A small network was shown many inputs. Here are its activations along a few directions, one row for each input.
In each table, some parts of the input vary, and every possible input appears once, in random order.
A made-up example of a description, with smaller parts first: ring(5) and (point or line(11) or (values(3) and line(4))).
Shared parts are said once, and a part with two or three values counts as separate values.
In the rows, 128 means zero.

Other details of the inputs vary at random and push rows far along two fixed directions, the same in every table; ignore that.

A family of inputs:
x1: [112 134 136 126 155 122  93 118 125 123 118 150]
x2: [154 135 162 141 166  68 158 157 140 143 147 112]
x3: [164  95 143 109 125  83 160 162 152 103 136 114]
x4: [137 193  41 158  67 113  81  38 220 124  47 110]
x5: [ 90 113  86 146  90 240  85  86  65 150 121 131]
x6: [168 146 167 142 177 109 118 146 138 134 121 128]
x7: [105 130 189 108 180  68 164 165  97 122 157 142]
x8: [128 112 205 127 206  96 112 171  98 118 151 158]
x9: [ 97 121 100 144  87 250  94  82  63 149 122 124]
x10: [141 123 158 153 172  87  97 155 153 125 121 140]
x11: [123 117 222  83 175 189 126 222  39 140 212 164]
x12: [181 109 174 128 161 113 141 176 156 104 114 143]
x13: [114 133 152 125 167  43 140 153 148 130 136 138]
x14: [122  80 217  81 199 196 169 195  29  99 166 162]
x15: [ 75 140 108 110  96 221 102  63  69 128 121 154]
x16: [ 75 113  90 140  66 224 137  77  69 158 156 109]
x17: [127 142  81 159 103  26 107 102 235 139  97 114]
x18: [140 130  19 123  23 104 116  69 240 127  57  78]
x19: [ 65 101  77 146  65 225 127  80  59 158 155 118]
x20: [175 109 165 120 170 109 144 172 163  98 116 135]
x21: [130 137 126 108  90 128 121 159 141 136 184 115]
x22: [154 109 135 102 146  62 155 161 165  97 124 107]
x23: [164 174  66 163 104  39 138 103 227 139  90  96]
x24: [147 104  72 120  41 145 135  92 159 131 104 111]
x25: [139 183  74 156 100  30 134  97 226 125  81 106]
x26: [104 149 105 121 107 225 118  74  58 135 130 140]
x27: [167 143 183 129 209 102 136 170  92 128 135 139]
x28: [137 108 160 101 170 156 140 165 118  89 129 141]
x29: [ 55 101  77 138  60 218 123  79  59 161 151 136]
x30: [151 158 150 136 162  47 167 150 141 123 138 124]
Description of these inputs: values(2) and (point or line(4) or ring(10)).
Which other rows does x12 become when the values(2) part takes its other values? List them by row number.
> x24
Which other rows does x2 become when the ring(10) part takes its other values? List them by row number.
> x7, x13, x16, x17, x19, x23, x25, x29, x30
Which other rows does x1 become when the ring(10) part takes its other values? List them by row number.
> x4, x5, x6, x8, x9, x10, x15, x26, x27

A family of inputs:
x31: [124 130 108 133 113 145 109 110 143 132 114 125]
x32: [134 141 105 128 106 142 123 106 137 130 111 126]
x33: [120 124 154 132 159 124 135 142 101 126 139 139]
x34: [166 157 113 158 144  28 109 130 239 118  83 110]
x35: [125 127  99 126  96 139 135 116 143 132 125 117]
x36: [131 138 107 127 109 141 123 104 138 129 110 127]
x37: [122 125  99 123 102 132 133 110 138 124 118 118]
x38: [128 126 139 119 138 141 134 128 108 124 126 137]
x39: [122 130 136 133 140 136 131 127 105 133 137 131]
x40: [122 114 132 119 128 127 141 133 113 123 135 126]
x41: [123 128 100 126  96 139 136 116 144 128 123 115]
x42: [134 121 158 121 152 136 128 149 108 123 142 136]
x43: [107 149 103 120 104 129 114 108 139 134 127 130]
x44: [119 137 105 140 115 136 119 102 136 135 116 124]
x45: [129 127 140 129 135 143 121 138 113 129 137 131]
x46: [127 112 160 119 143 121 149 157 103 131 157 136]
x47: [132 126 141 124 134 146 123 138 112 126 137 134]
x48: [125 138 105 138 112 139 116 106 139 136 115 122]
x49: [172 129 174 138 180   7 141 179 190 115 129 118]
x50: [126 124 157 126 159 127 133 145 103 127 139 135]
x51: [131 129 156 127 153 129 134 148  99 130 144 133]
x52: [123 117 134 117 128 133 148 140 111 122 141 125]
x53: [119 121 104 129  99 129 127 108 137 131 120 119]
x54: [127 124 141 128 138 145 122 136 113 129 136 132]
x55: [129 118 157 122 155 133 128 149 111 119 137 142]
x56: [125 118 131 119 121 137 143 140 111 133 146 128]
x57: [124 133 136 134 138 135 131 130 103 133 140 131]
x58: [130 122 154 119 153 128 138 142 105 119 130 143]
x59: [121 124 104 130  94 131 126 110 139 139 127 123]
x60: [120 130 107 135 114 143 109 111 144 130 112 129]
x61: [128 130 109 130 112 146 111 110 144 128 114 127]
Describe the family of inputs behind these rows.
> point or ring(10) or (line(4) and line(5))
Which other rows belong to the same alternative as x49? List them by row number.
> x35, x37, x40, x41, x46, x52, x53, x56, x59
Which other rows does x34 become when the line(5) part takes its other values? List them by row number.
> x33, x55, x58, x60
